These are the activations of a small neural network, seen along a few directions. Each row is one input.
In each table, some parts of the input vary, and every possible input appears once, in random order.
A made-up example of a description, with smaller parts first: one of 2 separate values, together with either a single point or one of 9 places around a ring or (one of 4 places along a line, together with one of 8 places around a ring).
Shared parts are said once, and a part with two or three values counts as separate values.

Other details of the inputs vary at random and push rows far along two fixed directions, the same in every table; ignore that.
To show where, the next rows are all for the same input, with only those details redrawn:
[ 10  -1  -7 -17 -11   2 -19   6   8  -8   7 -12  -8 -19]
[ -8 -13   6 -42   4   1  23   5   4  -2  -1  -5  -6  -6]
[-18 -22  15 -48  12   4  46   2   0   5  -8   0   0   5]
[-11 -16  13 -14   9   7  33   1  -2  11 -12   2  11  10]
[ 3 -5  0 -5 -4  5  1  3  2  2 -4 -5  5 -3]
[ 3 -4 -2 -6 -5  4 -3  4  2  0 -3 -6  3 -6]
[ 11   0  -4  16 -10   7 -19   2   2   2  -4  -5   8  -4]
[ 10   0  -8 -15 -12   1 -18   6   7  -8   5 -11  -7 -17]

Table:
row 1: [  5   4 -13 -10 -14   3 -12   1   7  -4   8  -5 -20 -19]
row 2: [  4  15 -12  -4   1 -11 -20  -5   2 -21  22  -4 -19 -11]
row 3: [  6   4  -6 -13 -17   0 -17   6   5  -3  -1  -5 -18 -18]
row 4: [  6   1 -13  23 -12   9 -13  -3   1   5   3   0  -5  -3]
row 5: [  2  13 -10  -6  -2 -14 -20  -3   4 -19  22  -6 -23 -12]
row 6: [ -4   6  11   0   8 -13  -6   2   2  -6   0  -2   1   5]
row 7: [-13  -3   3  -6  11  -4  22  -1 -10  20   1  20  19  16]
row 8: [ 5 -5  0 28 -2 13  0 -2 -5  9 -9  3 18  7]
row 9: [ -7   3   0 -18  18  -9  15  -4  -4 -12  12  -2  -7   5]
row 10: [ -1   8   5   0   8 -13  -7   1   2 -11   4  -5   1   2]
row 11: [  0  -3   9  29  -5  10   1   1  -6  15 -19   9  14   9]
row 12: [ 5  0 -7 39 -2 17 -5 -6 -4 12 -3  7 10  8]
row 13: [  4  16   3  -7  -5 -18 -23   4   5 -15   9  -3 -21 -11]
row 14: [  4  17  -2  -7  -6 -16 -21   1   6 -17  11  -3 -21  -9]
row 15: [-20  -9  10 -28  27  -8  41  -3  -6  -8   5   3   1  16]
row 16: [ -6  11   5  39   7  -3   4 -10  -5   6  -5   9   8  17]
row 17: [  3  14   2  -9  -2 -17 -24   6   4 -16   7  -5 -17 -10]
row 18: [ -4  -9   7 -25  -1   2  11   5   3   2  -6  -2  -3  -5]
row 19: [ -1  -3   1  -3 -10   6   4   0   2   4  -6   4  -7  -1]
row 20: [-13 -21   7 -30  16  11  45   0  -3   6  -5   4   4  11]
row 21: [ 14   3 -17  42 -10  -1 -20  -6  -4  23  -6  18  24   3]
row 22: [ 4 -6 -4 29  2 17  6 -6 -9 12 -7  4 15 12]
row 23: [ 11   1  -5  16 -10   7 -19   2   2   3  -4  -6   8  -4]
row 24: [ -6   4  13  52  19   0  13  -8 -13  10 -13  10  32  31]
Q: Describe the family of inputs behind these rows.
A: one of 2 separate values, together with either a single point or one of 11 places around a ring
Q: The inputs of row 12 and row 2 match in every part but the choice among 2 separate values. If row 4 is changed in the same way as row 12 into row 2, which row does it become?
A: row 5
Q: Change only the choice among 2 separate values in row 19. List by row number the other rows that result.
A: row 14

Table:
row 25: [  8   8   7  46 -13  10 -20   2  -4   9 -17   1  14   9]
row 26: [ 0 -2 -5 22  1 15  6 -4 -8 10  0  7  5 10]
row 27: [ 20  14  -8  45 -22  -1 -39   0   3   4  -8  -1   4  -8]
row 28: [  4   2  -1 -28 -15  -9 -17   7  13 -14   2 -11 -23 -22]
row 29: [-12 -15  21  11  11  10  30   0  -4  14 -20   0  24  22]
row 30: [-26   7  25 -21  20 -19  29  -2   0   2  -3  11  -7  14]
row 31: [ -8 -15   8 -29  10   1  27   2  -2   6  -6   5   3   5]
row 32: [ 10   0 -13 -32  -8  -3 -18   5  11 -15  18 -13 -13 -21]
row 33: [ 0 -7 -8  9  7 13  8 -7 -2  3  6 -1  9  4]
row 34: [  0  -1   0 -26  -6   1   2   4   2  -2   6   2 -11  -7]
row 35: [ -4  -1  -6 -13  -3   5   6   1  -3   3   5   4  -4  -1]
row 36: [ 17  14 -22  48 -20   2 -40  -6   1   5   2   3   6  -7]
row 37: [ 11   7  -5  51 -13   3 -19  -6  -1  15 -12  11  16   9]
row 38: [-3 -6 -8 -5  2  5  8 -2  0  2  8 -2  8 -2]
row 39: [  6  -2   0 -31 -10  -5 -21  13  11 -17   4 -14 -16 -23]
row 40: [-10   9   1 -25  12 -24   6  -2   0 -16  24   4 -23  -2]
row 41: [  7   2 -18  -8  -7   0 -12  -5   7  -6  12  -1 -20 -16]
row 42: [ -1  -5  -8 -24   2   0   1   2   0  -2   6  -1  -4 -10]
row 43: [ -8 -11  17  12  11   7  28   4  -8  19 -24   8  21  19]
row 44: [-10 -14   4  12  17  14  31  -7 -10  16 -10  10  17  19]
row 45: [-10 -14  14 -11  11   5  33   1  -3  10 -11  -2  14  12]
row 46: [ -5   9  11 -17  15 -18   2   0  -2 -21   4  -9  -8   2]
row 47: [  9   8   0  12 -14   3 -18   6  -2   2  -4  -3  -2  -7]
row 48: [  5  14  -8   2  11 -14 -13  -2   2 -27  19  -8 -10  -1]
Q: Describe the family of inputs behind these rows.
A: either one of 4 separate values or (one of 4 places along a line, together with one of 5 places along a line)
Q: Change only the place on the line of 5 in row 32. List by row number the other rows that result.
A: row 29, row 33, row 38, row 45
Q: Which other rows belong to the same alternative as row 48? List them by row number.
A: row 30, row 40, row 46

Table:
row 49: [ 11   6 -13  38  -6   8 -26  -5  -3  -4   5  -1  -3  -3]
row 50: [-12  -9  13 -18   7   1  22   7  -6  13 -10  10  12   8]
row 51: [-19  10  24   5  28 -18  28  -8  -9  -8  -3  11  -8  26]
row 52: [-13  -5   7 -46  -4   0  15   8   3   1   3   4 -19  -6]
row 53: [-13  -5   2  18   9  10  31 -12 -10  21  -3  15   9  20]
row 54: [ -8  -8  -7 -46   7  -7  20   0   4   2   8   6 -13 -13]
row 55: [-14  -9  24  10  11  13  30   3 -10  17 -22   7  11  21]
row 56: [ -6  -8  13  20  16  18  27  -4 -11   7 -11   5  17  24]
row 57: [ -5 -13   4 -44  -3 -10  16   4  10   0  -2   0 -11 -10]
row 58: [ -1  -9   2 -46   7  -1  16   3   6 -20  10 -18 -14 -12]
row 59: [ 13  11 -21  17 -12   2 -35  -2  -1  -6  22  -4 -11 -13]
row 60: [  2  -4   0 -19 -11  -8 -10   7  10  -3  -5  -4  -4 -11]
row 61: [-10 -11  -5 -50   5  -7  24  -5  11 -13   9 -12 -25 -16]
row 62: [ 19   7  -5  33 -11   1 -46   8   2   0  -4 -11  15  -8]
row 63: [ 16   3  -9   5  -9  -2 -34   5   5 -11   7 -13   5 -14]
row 64: [-11  -1   2  24   4  12  21  -9  -6  23  -6  17  11  16]
row 65: [ 14   6   0  30 -13   0 -36   6   3   3  -7  -6  14  -7]
row 66: [ -4  29   7  17   7 -24 -14  -2  -5 -14  19   7 -11   8]
row 67: [ -6  -6  20  23   1   8  16   1  -4  11 -23  -1  20  14]
row 68: [  2   5  -3 -13  -6   5 -12   7  -1  -7  14  -5  -6  -9]
row 69: [-13 -14   4  -7  12   2  31  -9  -1  -1  -6  -3   2   7]
row 70: [  3   6  -2  -6 -11   4 -22  12  -1  -6   9  -5  -8 -10]
row 71: [  2  -5  -7 -36   8  -3   6   8  -1 -10  14  -3  -4  -9]
row 72: [  3   0 -16 -16   1  -6  -2  -3   2   0  11   4  -7 -12]
row 73: [ -7  -6   5 -50  -9  -6   9   8  14 -14  -3 -10 -22 -18]
row 74: [ -5  -7 -10 -43  10  -7  14   0  -1  -4  14   0 -11 -10]
row 75: [ 11  11  -3  33 -16   8 -31   4   1   2 -10   1  -2  -3]
row 76: [ -1  24   8  21   8 -29 -11  -5   1 -21   3  -4  -8   8]
row 77: [ 10   1 -17   2  -5  -6 -25  -4   7  -8  13  -9  -1 -14]
row 78: [ 10   3 -12   1  -2   2 -13  -2   6 -18  10 -16  -4  -9]
row 79: [-10  -6   3  16  15  13  29  -5 -13  13   0   9  15  27]
row 80: [-11   0  15  20   1  13  12   4 -12  20 -12  11  17  18]
row 81: [ 20   7 -17  37  -7   2 -37  -3   3  -5   6  -9  15  -2]
row 82: [ 16   9  -6  32 -19   5 -27   2   1   3  -6   1  -7  -5]
row 83: [ -3  -8   3 -44  -7  -8  14   5  12  -8  -2 -10 -23 -17]
row 84: [ -4  -6   4  26  15  16  21  -6 -10   5  -8   4  13  22]
row 85: [ -5  23   5   9  17 -28 -13  -4  -5 -10  11   8  -2   9]
row 86: [ -4 -14  11  16  15   7  25  -4  -4  10 -11   4  31  23]
row 87: [  6   3  -4 -15  -3  -2 -17  12  -3  -2   3  -5   1 -11]
row 88: [ 17   8 -15   3 -18  -6 -31   6   2   4   2   2  -5 -14]
row 89: [-10  14  11   4  18 -31  -5  -4   4 -14   6   3  -2   9]
row 90: [ -4  -5  -8 -27   2   0  10  -5   4  -9  11  -3 -25 -12]
row 91: [ -2  -5   4 -30   1   1   6   5   7 -16   4 -16  -7 -10]
row 92: [  4  -1  -3 -14 -12  -3   0  -5   9  -4  -4  -7 -11 -10]
row 93: [ -2  -6  -2  20  15   7  19  -3 -12  12  -4  11  26  21]
row 94: [ -5 -14  11  12   4   1  24 -10  -1  21 -20  11  19  17]
row 95: [ -5  -7  14  25  10  16  17   0 -11   7 -13   4  15  19]
row 96: [  4  -2 -10 -11  -5  -6 -10  -3  12  -1   6  -3  -5 -16]
row 97: [ 13   6 -15  -4 -15  -5 -24  -1   4   1   5   4  -5 -13]
row 98: [ -9  -8  11 -42   4   0  17   7   6 -11  -3 -15  -9  -9]
row 99: [ -9  -7   2 -43  -5  -2  20  -1   3   2   6   6 -21  -7]
row 100: [ 15   9 -14   1 -11  -1 -36   9  -1  -9  12  -5   3 -16]
row 101: [ 11  10 -11  37 -10   9 -24  -6   4   3  -1   2  -4  -5]
row 102: [ -3  -5  10  24   0  12  20  -9  -5  16 -19  14   7  17]
row 103: [ 13  11  -4   6 -12   7 -37  10   1 -12   5 -13 -11 -16]
row 104: [-10  -4  12  16  -1  10  27  -2  -8  26 -16  18  12  21]
row 105: [ 15  10 -16  42 -18   3 -31  -7   9  -2  -3  -7   2  -8]
row 106: [ -8  -6  10   8   4   3  20   2 -10  23 -22  16  21  18]
row 107: [ -8 -14  -1  -5   9  -3  22  -8   5   7  -3   4   7   3]
row 108: [ 10   9  -8  26  -5  12 -20   2  -5  -2  13  -2   7  -1]
Q: Describe the family of inputs behind these rows.
A: one of 5 places around a ring, together with either a single point or one of 11 places around a ring
Q: The inputs of row 79 and row 81 match in every part but the place on the ring of 5. If row 59 is changed in the same way as row 79 into row 81, which row does it become?
A: row 77
Q: The inputs of row 60 and row 73 match in every part but the place on the ring of 5. If row 63 is changed in the same way as row 60 into row 73, which row does it become?
A: row 91
Q: Change only the place on the ring of 11 in row 102. List by row number the other rows that result.
A: row 49, row 55, row 56, row 75, row 82, row 84, row 90, row 95, row 101, row 103
Q: Change only the place on the ring of 5 in row 51. List by row number the other rows that result.
A: row 66, row 76, row 85, row 89
Q: Change only the place on the ring of 5 in row 86. List by row number the other rows that result.
A: row 56, row 58, row 71, row 108
Q: Change only the place on the ring of 11 in row 97. List by row number the other rows that result.
A: row 50, row 54, row 71, row 72, row 74, row 87, row 88, row 93, row 100, row 106

Table:
row 109: [-15   1  18  21  19  -9  26 -11  -1   2 -11   5  11  26]
row 110: [  0  11   1 -16   7  -9 -11   3   0 -18  19  -8 -12  -4]
row 111: [  6   1   4  13  -9   0  -9   3   0  10 -11  -2  11   1]
row 112: [-15 -16  12  18  19  16  47 -13 -10  22 -15  11  22  27]
row 113: [-18   2  19  15  15  -6  23  -4 -10   9 -17  14  11  24]
row 114: [ -2   6   3 -13   9 -22  -3  -4   6 -16   8  -2 -13  -6]
row 115: [-15 -16  10  14  20  12  45 -12 -12  25 -17  16  24  28]
row 116: [  7   1 -20 -39 -12  -5 -18   2  11 -12  24  -6 -24 -30]
row 117: [-13 -16  11 -53   3   4  32   6   6   0  -1  -2 -17 -10]
row 118: [-8 -9  1 19  6 14 25 -9 -6 17 -8  7 13 16]
row 119: [  7  -2  -3  16 -11  10  -7  -1  -3   7  -7   2   1   1]
row 120: [ -9 -15   9 -54   2   2  31   6   4  -1  -3  -1 -18  -7]
row 121: [  8  -1 -15 -41  -8 -10 -22   7   9 -19  23 -13 -18 -25]
row 122: [  7  17  -5  15   1  -5 -26   2  -2 -16  12  -3  -2   3]
row 123: [-15 -13  21  12   8   9  41  -1  -7  28 -29  16  26  25]
row 124: [ 16   6 -21   7 -15   4 -26  -1   4  -6  13  -5 -11 -18]
row 125: [ -7 -10   8 -56   1  -3  21   9   7  -8  -2 -11 -18  -9]
row 126: [ 13   7  -2  45 -12   8 -30   3   0   1  -9  -8  17  -1]
row 127: [ 17   8 -17  47  -8  11 -24  -5  -4   3  -1   1  11   1]
row 128: [ 18   8  -5  43 -15   5 -34   4  -2  -1 -11  -5  14  -2]
row 129: [ 20  10 -14   3 -25  -2 -40   8   8  -2   8  -4 -10 -21]
row 130: [-14 -18   7 -57  15   0  38   3  -1  -9   4  -5 -10   0]
row 131: [-12   6   1 -32  15 -17  11  -1   0 -10  16   5 -23  -5]
row 132: [ 16   7 -19   7 -17   5 -30   1   4  -7   9  -6 -12 -18]
row 133: [ 16   5 -17   8  -9   3 -31   2   3 -14  15  -9  -6 -15]
row 134: [  0  13  -2 -17   7 -13 -10   2   0 -14  17   0  -6  -4]
row 135: [  7  19  -2  54   1  -4 -19  -7 -10   2   5   7   3  13]
row 136: [ 13   6 -11  44 -12  10 -24  -7  -5  14  -5   7  13   1]
row 137: [-15   2  13 -31  11 -20  20   2   0  -5   3   4 -12   0]
row 138: [ -9 -11   7 -57   2  -6  19   9   7  -5  -2  -7 -16 -11]
row 139: [ 12   7 -13  44 -15   8 -23  -6  -2  15  -3   7  15   2]
row 140: [-18 -18  21  11  19   8  48  -3 -11  24 -22  13  34  33]
row 141: [  8   2  -6 -38 -14  -4 -19  10  14 -18  11 -22 -24 -27]
row 142: [-14 -15  13 -57   4  -2  30   7   6   2  -7   1 -13  -7]
row 143: [  3   0 -18 -40  -6  -5  -8   2  10 -14  20  -7 -20 -25]
row 144: [-12   0  18  20  19 -10  27 -11  -4   1 -13   8  10  26]
row 145: [ 17   6  -6  45  -9   8 -29   1  -4   0  -6  -4  16   1]
row 146: [  3   0 -14 -38 -12   2  -9   2  10 -13  16 -11 -26 -24]
row 147: [ -4  12   7 -14  -1 -15 -10   2   3 -16  10  -7 -20  -8]
row 148: [-11 -13  12  11   6  12  31  -5 -10  24 -21  16  17  18]
row 149: [-13 -16  22  14  17   8  38  -2 -11  22 -28  11  29  26]
row 150: [ -9 -10   3  15  13   9  21  -5  -9  14  -7   8  21  19]
row 151: [-17  -1  18  16  21 -14  33 -11  -3   7 -13  12  16  28]
row 152: [ 15   4 -17   5  -8   0 -35   5   4 -12  11  -8  -3 -15]
row 153: [-13 -17   9 -56   4   0  31   7   6   3  -4   4 -15  -7]
row 154: [-14 -18   5 -55  14   1  31   5   3 -11   8  -8 -12  -6]
row 155: [  8  19  -2  47   6  -2 -26  -3  -9   0   2   6  17  15]
row 156: [ 2 -1 -7 14  1  3 -2 -2 -1  5  4  2 14  7]
row 157: [ 14   9 -11   3 -16  -5 -34   8   7  -7   2 -10   0 -16]
row 158: [ 18   8 -17   3 -24  -1 -40   5   6  -3  11  -4 -11 -22]
row 159: [ 14   4 -11   5  -8  -1 -29   5   4  -8   4  -8   0 -13]
row 160: [  2  -2  -9 -37 -14   2 -11   5  10 -12  13 -11 -25 -24]
row 161: [ 14   5 -11  48  -6  12 -27  -4  -2   0   4  -4  16   1]
row 162: [  1  19  -9  17  -2 -13 -23  -2   0  -7  15   5  -8  -2]
row 163: [ 14   6  -5  45  -9  10 -30   1  -1   1  -4  -8  17   2]
row 164: [-17 -16  25  17   9  15  44  -3  -7  26 -29  12  24  27]
row 165: [-16   4  14  19  19  -3  28  -9 -10   9  -1  11   4  27]
row 166: [  8  21   3  51  -6  -6 -27  -2  -7  -3  -7   3   5   9]
row 167: [-12 -14  11 -54   2   1  31   8   7  -3  -6  -3 -16  -6]
row 168: [ 14   6 -21   5 -14   2 -29  -1   3  -2  14  -2  -9 -19]
Q: Describe the family of inputs behind these rows.
A: one of 4 places along a line, together with either one of 4 separate values or one of 11 places around a ring
Q: The inputs of row 165 and row 135 match in every part but the place on the line of 4. If row 160 is changed in the same way as row 165 into row 135, which row does it become?
A: row 119
Q: The inputs of row 163 and row 145 match in every part but the place on the line of 4. If row 146 is changed in the same way as row 163 into row 145, which row does it become?
A: row 132
Q: Change only the choice among 4 separate values in row 122. List by row number the other rows that result.
A: row 135, row 144, row 166
Q: Start at row 121 and move only the place on the ring of 11, one step at a time. The first step leads to row 140. Which rows follow, in order?
A: row 157, row 111, row 123, row 129, row 158, row 139, row 116, row 143, row 156
Q: Change only the place on the line of 4 in row 121. List by row number the other rows that result.
A: row 130, row 152, row 154
Q: Change only the place on the line of 4 in row 118. List by row number the other rows that result.
A: row 116, row 124, row 168
